These are the activations of a small neural network, seen along a few directions. Each row is one input.
Each table varies a few parts of the input and shows all the possible inputs, shuffled.
Descriptions start from the smaller parts, as in this example, which fits no table here: one of 5 places around a ring, together with either a single point or one of 11 places along a line or (one of 3 separate values, together with one of 6 places along a line).
Shared parts are said once, and a part with two or three values counts as separate values.

Other details of the inputs vary at random and push rows far along three fixed directions, the same in every table; ignore that.

Rows:
row 1: 3,-242,-17,100,37,232,494,254,440,368,-6,-332
row 2: -87,-255,-273,-267,-105,169,349,-131,-51,401,1,-207
row 3: -366,-284,-297,-302,-5,2,167,423,-147,-23,-106,53
row 4: -44,-516,-56,-122,50,26,-357,-80,-62,-73,-78,160
row 5: 84,-225,252,285,134,460,-367,686,420,64,62,1
row 6: 92,802,462,438,-18,-67,421,-211,474,-12,272,-247
row 7: -259,-187,-235,-421,-51,-9,46,312,-115,18,-20,42
row 8: 62,819,400,293,-35,-199,617,-343,445,13,303,-253
row 9: 172,690,377,345,146,-98,-334,218,-88,-431,38,161
row 10: 307,636,348,514,85,171,159,32,298,155,53,-327
row 11: 221,-182,1,18,183,102,-597,289,-237,-66,-85,20
row 12: -9,-342,-336,-201,19,-222,-92,332,-333,22,-145,336
row 13: -210,-93,-29,-2,74,293,-190,733,27,-89,-69,-10
row 14: 37,-297,350,374,164,610,-591,400,283,8,-44,-125
row 15: 384,429,587,447,197,-90,-456,144,159,-202,184,199
row 16: -12,-143,268,136,93,408,11,37,450,306,163,-465
row 17: -83,-200,-453,-423,-89,-496,-307,-189,-716,-305,-173,507
row 18: -127,69,-49,7,30,298,265,96,209,264,-52,-660
row 19: -22,-7,-117,114,-47,286,532,264,325,413,-17,-327
row 20: 84,412,147,200,23,-364,840,-256,478,168,131,-34
row 21: -43,-369,16,-111,-85,54,-313,-30,-56,25,52,314
row 22: 294,317,-177,-75,12,-767,-92,-527,-594,-317,-116,644
row 23: -120,-272,-311,-168,-78,10,-208,12,-319,-154,-195,45
row 24: -68,-145,-131,-21,4,72,-363,704,-215,-81,-130,168
row 25: -247,-239,-303,-365,-137,93,78,79,-277,164,-32,-94
row 26: -301,-168,-195,-353,-87,191,256,-29,-19,107,25,-314
row 27: -223,-154,-198,-194,-37,65,-197,43,-286,-231,-134,186
row 28: 131,-453,-74,-135,54,10,-309,-55,-118,29,-55,121
row 29: -354,-125,-328,-486,-230,-244,826,-368,223,273,145,-61
row 30: 57,-610,-216,-176,24,-57,-334,-166,-251,-54,-173,261
row 31: -201,-189,-200,-253,28,-37,-235,62,-288,-238,-135,60
row 32: 234,336,-83,60,-82,-461,101,-427,-371,-161,-58,412
row 33: -274,-261,-398,-287,-74,-167,165,329,-247,81,-170,82
row 34: -231,-209,-326,-384,-98,-26,157,281,-166,228,-66,-82
row 35: 126,-280,-16,144,126,285,-560,295,-215,-70,-165,16
row 36: 257,490,512,378,237,-195,-406,106,75,-436,120,54
row 37: 196,550,373,402,90,-327,-421,-36,-111,-570,76,447
row 38: 17,582,34,190,-117,-150,592,-379,42,7,-68,-249
row 39: -13,-476,-74,80,-15,392,97,-118,240,261,-70,-295
row 40: 159,-254,222,45,171,182,-614,571,187,-28,74,145
row 41: -162,-229,-62,-79,-194,180,473,-406,307,343,90,-114
row 42: 400,502,238,482,150,-125,-268,7,-19,-229,-33,20
row 43: 163,279,294,291,67,-152,174,-418,273,-19,11,-36
row 44: 105,702,488,599,56,92,320,-199,473,-156,125,-333
row 45: 29,-378,-155,-53,-72,135,151,202,93,219,43,158
row 46: 467,384,455,500,156,-64,-403,65,34,-172,67,264
row 47: 0,-85,305,104,47,399,49,57,499,376,143,-431
row 48: -43,-280,-134,-133,-186,134,468,-356,173,389,81,-119
row 49: -232,-239,-294,-173,-50,265,150,7,-16,171,-220,-428
row 50: 293,726,231,294,36,-384,-348,71,-336,-407,-28,370
row 51: -45,-374,-267,-233,-83,131,-106,20,-246,205,-31,81
row 52: -44,-308,-215,-208,-18,199,161,-54,-43,349,18,-325
row 53: 521,519,523,407,203,-79,-412,127,153,-105,131,65
row 54: 80,418,-116,-28,-124,-530,44,-319,-490,-320,-106,424
row 55: -305,-78,-229,-333,-53,57,412,-197,11,104,-43,-301
row 56: -132,-125,231,341,111,522,-243,276,388,-70,0,-413
row 57: -66,579,18,86,-189,-391,963,-331,384,23,202,68
row 58: 14,-317,185,314,65,652,-33,166,395,333,-50,-434
row 59: 76,936,311,475,109,-29,491,-241,410,-152,61,-442
row 60: 76,-282,-433,-526,-116,-483,-315,-226,-717,-83,-42,643
row 61: 45,-542,-154,-66,-33,116,-256,-152,-186,-9,-129,250
row 62: -9,-164,193,185,135,146,-668,284,-11,-347,-76,40
row 63: 92,-284,255,265,121,260,-641,165,-22,-202,-58,220
row 64: 344,343,112,79,-8,-353,245,-113,156,34,147,189
row 65: 28,-324,389,281,241,645,-430,398,478,198,23,-516
row 66: 193,167,-13,-4,-84,-769,-118,-694,-359,-409,1,824
row 67: -178,-312,-351,-400,-182,-133,-246,50,-528,-65,-90,296
row 68: -351,81,-297,-518,-231,-139,704,-421,-10,235,52,-191
row 69: 77,-440,-51,-148,11,227,-146,-18,21,226,69,-109
row 70: -5,490,-102,-251,-136,-745,-2,-389,-571,-427,72,718
row 71: 396,607,288,370,192,-143,-67,346,174,4,104,-93
row 72: 178,-374,212,251,246,456,-542,345,200,73,-82,-277
row 73: -202,-268,-47,-226,-34,88,-43,-58,10,2,115,-98
row 74: -182,-220,-341,-369,-8,-287,-341,-124,-550,-405,-188,419
row 75: -261,-95,-80,-314,-178,13,425,-303,166,201,137,-178
row 76: -301,-139,-206,-231,-184,-92,601,-534,162,96,55,-232
row 77: -60,697,74,162,-80,-204,690,-496,116,-136,21,-182
row 78: -402,10,-350,-512,-254,-100,754,-395,-33,219,63,-140
row 79: 54,370,-8,-88,-157,-732,-46,-512,-402,-459,115,805
row 80: 35,-25,24,-84,68,124,-613,492,-271,-81,-74,-29
row 81: -388,-215,-330,-307,-159,-137,823,-118,268,209,18,-109
row 82: -37,-314,-109,-167,-85,186,322,-210,129,375,99,-132
row 83: 115,-265,-4,122,192,314,-454,326,-36,54,-117,-247
row 84: 3,-87,66,13,102,298,-509,521,-123,-20,-31,-299
Each input here is: one of 6 places around a ring, together with either one of 3 separate values or one of 11 places around a ring.
Changing only the place on the ring of 6 turns row 6 into row 21. The same change can be made to row 56. Which row results?
> row 66
Changing only the place on the ring of 6 turns row 63 into row 35. The same change can be made to row 20. Which row results?
> row 12
Changing only the place on the ring of 6 turns row 9 into row 79. The same change can be made to row 77. Which row results?
> row 44
Which other rows does row 73 become when the place on the ring of 6 takes its other values? List them by row number.
> row 16, row 26, row 52, row 69, row 84
Which other rows does row 38 become when the place on the ring of 11 takes its other values? List them by row number.
> row 17, row 18, row 23, row 25, row 49, row 50, row 54, row 67, row 80, row 84
Which other rows does row 30 become when the place on the ring of 11 takes its other values? List them by row number.
> row 28, row 39, row 46, row 48, row 53, row 58, row 61, row 69, row 72, row 82
